[[ 0.07 -0.09 -0.09 -0.12 -0.02 -0.01 -0.08  0.03  0.04]
 [-0.03  0.04 -0.05  0.00 -0.02 -0.06  0.06 -0.03  0.05]
 [-0.08 -0.07  0.07 -0.07 -0.02 -0.03 -0.12 -0.07 -0.04]
 [ 0.05  0.08  0.01  0.07 -0.03 -0.06 -0.02 -0.05  0.07]
 [ 0.05  0.00  0.04  0.07  0.00 -0.18 -0.06 -0.10 -0.10]
 [-0.06  0.02 -0.06 -0.04 -0.02  0.04  0.19  0.04  0.01]
 [-0.01 -0.15  0.03 -0.10 -0.01  0.00 -0.05  0.01 -0.13]
 [-0.09  0.06 -0.19  0.08 -0.02 -0.13 -0.06 -0.10 -0.01]
 [ 0.09 -0.15 -0.13 -0.14 -0.02  0.11 -0.07  0.09  0.02]
 [-0.04 -0.07 -0.14 -0.04 -0.01 -0.13 -0.14 -0.06 -0.04]
 [ 0.03  0.06  0.09  0.04 -0.03 -0.18 -0.19 -0.19  0.02]] result: 0.03

[[ 0.181 -0.140 -0.103  0.094  0.148  0.117 -0.117  0.017]
 [-0.179  0.089  0.054  0.130  0.140  0.127  0.039  0.029]
 [ 0.021 -0.024 -0.011  0.009  0.131  0.092 -0.020  0.005]
 [-0.153  0.117  0.101  0.191  0.092  0.075  0.107  0.018]
 [ 0.152 -0.143 -0.092  0.096  0.145  0.116 -0.111  0.019]] result: 0.152

[[ 0.07  0.02 -0.04 -0.03  0.05 -0.09  0.04  0.05 -0.10 -0.08]
 [-0.01  0.20 -0.07 -0.11  0.04 -0.04 -0.02  0.22 -0.08 -0.24]
 [-0.04 -0.02  0.03 -0.08 -0.10  0.01  0.00 -0.12 -0.11  0.01]
 [-0.06 -0.01 -0.05 -0.06 -0.05 -0.03 -0.05 -0.03 -0.05 -0.06]
 [ 0.17 -0.02  0.01 -0.01  0.07 -0.09  0.12 -0.04 -0.18  0.00]
 [ 0.14  0.01 -0.02 -0.01  0.08 -0.10  0.08  0.02 -0.15 -0.05]
 [ 0.13 -0.03  0.01 -0.02  0.03 -0.07  0.10 -0.07 -0.16  0.02]
 [-0.14  0.12 -0.01 -0.15 -0.12  0.05 -0.06  0.00 -0.06 -0.12]
 [ 0.08  0.02 -0.04 -0.02  0.06 -0.09  0.04  0.04 -0.11 -0.08]
 [-0.01  0.00 -0.06 -0.05 -0.01 -0.06 -0.03  0.01 -0.06 -0.09]] result: -0.01

[[ 131.07  -24.98  -21.91   53.38   90.40 -147.05 -120.50  -54.69   36.15
    -7.19  -39.84  158.08]
 [   4.06  164.55   92.55 -240.16  175.07  284.97  200.58  224.11 -152.78
   106.74    1.05  -43.09]
 [ -84.78   95.20  -55.89  137.95  162.98  180.67   82.38  151.62   80.30
  -115.32  -18.54  -41.72]
 [  44.78  119.54  108.66 -143.87  -17.28  128.63  104.20  129.13  -52.16
   144.27  120.85  -18.90]
 [ 111.26  105.10  152.63  -79.39  -65.73   29.30   58.03   81.51   26.00
   179.23   74.29   85.40]
 [  39.42   -5.10  -58.02   82.34  112.67    6.09  -50.75   55.16  -78.42
   160.35  -49.35  -51.41]] result: 39.42

[[  0.256   7.671  -5.640  11.501  -6.337  -1.250  16.245   6.474   9.413
   16.197  13.624  20.905   1.953  -8.171  13.236 -14.631]
 [ 13.350  11.579  -6.083  -4.993   7.072 -13.387 -16.233   5.812   3.878
  -14.884  14.806  -6.900  17.962   8.140   2.947   7.721]
 [  6.480  13.027  -5.423   1.638   1.024  -8.546  -1.105   5.760   7.791
   -0.674  15.797   0.222   9.445  -0.751   7.521  -3.579]
 [  1.398  -1.813  16.636  10.260  -1.889  22.077  13.712   9.217   6.570
   13.537  14.610   0.012  -5.199  -2.252   9.050  -7.766]
 [  5.067  -6.427  25.450   3.222  12.271  27.412   0.212   5.977  -0.440
   -0.167  16.093  17.358   8.200  13.654  -3.178  20.397]
 [  8.839   7.275  21.462   2.648   2.758   4.871  -3.953   8.250   4.423
   -2.974  14.303  -3.254   7.635   3.496   6.670   1.307]
 [ 10.406   2.459  -1.529  -0.034  -5.471   5.567 -10.345   6.167   9.426
   -9.705  13.659  -2.817  14.681  -8.324  13.192 -15.258]
 [  6.454  14.693   6.264   0.540  13.075 -10.771  -1.055   5.602   1.427
   -0.346  17.363   5.729   8.979  14.494  -2.731  20.610]
 [ -0.435  14.613   2.050  10.913  -4.555  -5.531  18.295   8.258  10.013
   18.622  16.273  -2.210  -6.596  -6.922  11.971 -12.916]] result: -0.435
---
[4, 1, 8, 6, 5] 8, 6

[562, 495, 369, 213, 348, 827] 827, 562

[31, 26, 21, 90] 90, 31

[237, 312, -909, 759] 759, 312

[0, -13, 26, 7, 14, -27, -3] 26, 14

[-10, 6, 5, -12, 33, -41, 26] 33, 26

[[505, 301, 305, 301, 504, 260, 611],
 [284, 786, 384, 317, 323, 539, 167]] 786, 611

[[50, 48, 49, 47, 45, 50],
 [46, 51, 48, 46, 47, 51],
 [39, 64, 62, 6, 84, 34]] 84, 64
---
array([[-14,  34,  31, -16,  43],
       [ 24,  36,  35,  28,  21],
       [ 30,  38, -19,  34, -41]]) out 36

array([[157, 115, 197, 192, 207, 169],
       [ 57, 194, 235, 221, 189, 249]]) out 115

array([[1, 7, 5, 3, 7, 2, 7],
       [7, 1, 2, 3, 0, 5, 1]]) out 7

array([[-30, -19,  27,  28,  28, -33],
       [ 24, -11, -17, -12, -23,  21]]) out -19

array([[2476, 7615, 5592, 3844, 1971, 7127],
       [4164, 7875, 6348, 4839, 8686, 5883],
       [2031, 6608, 7210, 4347, 1937, 9673]]) out 7875

array([[-698,  251,    5,  611],
       [-495,   53, -113,  222]]) out 251

array([[61, 66,  9, 15, 31, 22, 54],
       [21,  2, 75, 25, 35, 79, 67]]) out 66

array([[3208, 5927, 4269, 4200, 4081, 3761],
       [3981, 9993, 4100, 4285, 4404, 3327]]) out 5927
---
[[65 44 79 39 89 45 32 42 82 32 68 54]
 [36 84 59 35 32 67 73 55 23 68 34 56]
 [53 67 75 26 80 71 40 28 84 35 59 61]
 [34 76 63 41 37 99 73 41 59 60 35 65]
 [57 85 54 27 65 22 45 57 22 57 62 48]
 [58 14 79 79 40 53 69 79 43 58 40 48]
 [73 30 71 61 72 13 42 73 42 48 66 43]
 [47 70 79 15 61 37 46 49 28 45 46 46]
 [68 35 71 58 60 14 50 79 26 55 57 41]] Out: 65

[[48 51 36 57 24 52 75 16 45 63 55 47 40 64 53 78]
 [52 43 57 66 74  3 39 58 60 43 93 68 53 45 76 35]
 [49 46 47 63 60 16 48 36 58 49 83 64 46 49 70 46]
 [46 45 46 64 70 15 43 35 64 47 83 63 46 45 71 39]
 [51 48 65 53 46 59 59 82 45 56 52 53 59 55 50 58]
 [52 44 65 64 80 14 37 80 59 42 84 64 60 43 71 31]
 [46 53 29 48 31 81 66  2 56 61 36 42 35 60 41 70]
 [49 51 58 46 46 91 59 68 51 57 28 43 55 55 36 58]] Out: 48

[[7 3 4 5 3 4 4 6]
 [6 8 5 6 8 4 2 3]
 [6 8 5 6 8 4 1 2]
 [8 4 5 6 3 6 6 7]
 [6 7 6 5 7 6 3 4]
 [6 3 4 5 4 4 5 5]
 [7 4 6 6 3 3 5 7]
 [6 6 5 5 6 6 2 2]
 [6 6 5 5 6 6 1 2]
 [4 4 2 6 3 2 6 6]
 [7 5 5 6 3 6 6 6]] Out: 7

[[5400 5311 6633 4012 6198 4033 6516 3530 6060 3790 6840 3177 6198]
 [8299 6508 5266 7966 4511 6643 9085 5672 3614 6925 7426 3177 4511]
 [5820 8076 4532 7460 6640 7828 3529 8352 5450 8774 4443 3177 6640]
 [6245 8217 6606 7296 5561 7701 6254 7373 5957 8372 7895 3177 5561]
 [3993 5679 6489 5404 5648 8444 3533 8775 7435 5536 6719 3177 5648]] Out: 5400

[[154 109 110 117 126  78 165]
 [ 57 160 115 137 115  68 156]
 [ 37 105 174 196 124  64  81]
 [219  99 152 159 156 144 211]
 [127 152  71  87  64  59 189]
 [204 147 118 196 133 136 105]
 [222 214 145 110  81  63 155]
 [193 206 108 126 104 192 156]] Out: 154

[[103 115  96 141  84 210]
 [ 92  89 123 146 143  33]
 [145 197 131  70  29 118]
 [148 200 134  67  21 119]
 [113 104  94 135  85 175]] Out: 103
---
[9445 7796 4601 9303 2042] Out: 4601

[  3  49 -31 -29] Out: -29

[48 90 51 49 50 20] Out: 48

[-27  24  34 -30 -44] Out: -30

[[588 846 167 142  64]
 [425 320 137 158 661]] Out: 137

[3718 9508 1246 6993] Out: 3718

[[23 51 50 62 91 63]
 [64 53 52 49 59 37]] Out: 37

[[ 21   1 -22 -39]
 [-23  29   1  -6]] Out: -23

[873 801 237 302 688] Out: 302
---
[[21, 26, 38, -14, 25, -38], [7, 17, 31, 2, 22, -14], [20, 28, 38, -18, 31, -44]] -> -18
[31, 49, -4, 1, 35, 34, -49] -> 1
[-37, 13, -6, 44, 18, 2] -> 2
[1, 4, 75, 27, 22] -> 22
[[-430, -374, -513, -333, -460, -302], [-659, -700, 112, -485, 82, -208], [729, 248, -364, 176, -345, 212]] -> -513
[2, 6, 8, 3] -> 6
[[8, 7, 7, 8, 2], [8, 1, 6, 5, 6]] -> 5
